These are the activations of a small neural network, seen along a few directions. Each row is one input.
In each table, some parts of the input vary, and every possible input appears once, in random order.
A made-up example of a description, with smaller parts first: one of 3 separate values, together with either a single point or one of 9 places around a ring or (one of 5 places around a ring, together with one of 6 places along a line).
Shared parts are said once, and a part with two or three values counts as separate values.
In the rows, zero is written as 128.

Other details of the inputs vary at random and push rows far along three fixed directions, the same in every table; ignore that.

Rows:
x1: [111 170 115 120 106  75 107 142 150  93 143 151]
x2: [166  82 144 158 136 181 156 113 155 165 132 144]
x3: [104  48 155 207  99 114 183 100 115  76 143 176]
x4: [ 94  95 124 139 175 118 153 107  76  87 109 107]
x5: [144 144 134 110 108  93  96 169 137 103 130 142]
x6: [ 77  96 126 174 123 123 146 101  72  73  99 128]
x7: [141 134 137 166 102 156 143 101 224 189 147 186]
x8: [143 109 124 141 169 172 150 101 137 182 119 137]
x9: [150 118 119  86 177 184 126 138  75 174 124  65]
x10: [160 115 115 145 162 176 158 105 146 174 120 118]
x11: [133 141 135 169 105  87 122 135 189 109 128 202]
x12: [104 175 109 102 109  80 103 146 138 103 133 117]
x13: [109 192 113  79 117 106  70 154  92 109 103  97]
x14: [116 152 139 111  80  77  98 159 138 102 139 137]
x15: [140 150 138 103  97 102 103 156 132 120 145 135]
x16: [152 162 120 112 129 150 123 118 180 174 145 138]
x17: [ 87  61 144 180 101 101 172 109  93  68 131 134]
x18: [139 158 132  79 117 113  97 157 109 117 142  94]
x19: [121 171 127  64 109  95  85 166 102 107 133  70]
x20: [149 139 126 154 143 160 123 119 185 189 140 176]
x21: [168 145 129 145 137 158 129 121 197 178 131 159]
x22: [114 158 117 110 110  98 117 132 151 127 129 131]
x23: [ 83  98 126 147 141 141 146  96  59  84  93  96]
x24: [150 114 123  81 176 179 129 135  75 173 117  69]
x25: [128 135 151 138 113 114  97 156 154 123 144 178]
x26: [174 111 112  88 173 191 141 132  85 174 119  49]
x27: [ 98  83 121 150 143 113 182  88  91  86 117 121]
Each input here is: one of 3 separate values, together with either a single point or (one of 2 separate values, together with one of 4 places along a line).
The inputs of x22 and x7 match in every part but the choice among 3 separate values. If x8 is changed in the same way as x22 into x7, which row does it become?
> x4
Which other rows does x10 become when the place on the line of 4 takes its other values? List them by row number.
> x1, x12, x20
Which other rows does x19 become when the place on the line of 4 takes its other values? List them by row number.
> x2, x18, x25

Rows:
x28: [118 191  98   8 162 141  92 141  61 151  82  15]
x29: [111 105 127 115 171 108 139 109 104 106 104  94]
x30: [186  88 139  83 180 189 168 134  54 169 120  47]
x31: [134 170 129 189  96 102 108 150 246 120 144 238]
x32: [103  60 131 170 165 141 197  80 134 101 108 154]
x33: [175  79 116  95 164 219 132 119  52 157 107  37]
x34: [166 245 115  93  93 123  46 151 219 210 162 186]
x35: [191  36 146 153 158 217 195  92  78 164 112  99]
x36: [ 49  89 138 222  89  72 164 109 103  26  93 180]
x37: [ 66 131 116 145 137  23 111 135  78  14 132 144]
x38: [153 105 132 197 135 201 169  78 180 205 116 154]
x39: [159 232  98  64 151 110  49 183 155 160 124  77]
x40: [105 132 127 178  97 140 140  96 156 150 133 202]
x41: [117  92 161 163  93 136 113 145 135 112 148 168]
x42: [ 58  98 153 132  96  45  98 177  73  27 146 138]
x43: [123 214 100  94 126  78  73 166 169 103 155 173]
x44: [192 119 116 152  66 157 157 119 245 239 166 181]
x45: [164 113 154  98 142 169 133 154 128 203 155 113]
x46: [ 87  61 143 166 145 121 184  67  95  92  95 128]
x47: [104 202 124  43  94  68  90 157  95  50 157  34]
Describe the family of inputs behind these rows.
> either one of 2 separate values or one of 6 places around a ring or (one of 3 separate values, together with one of 4 places along a line)
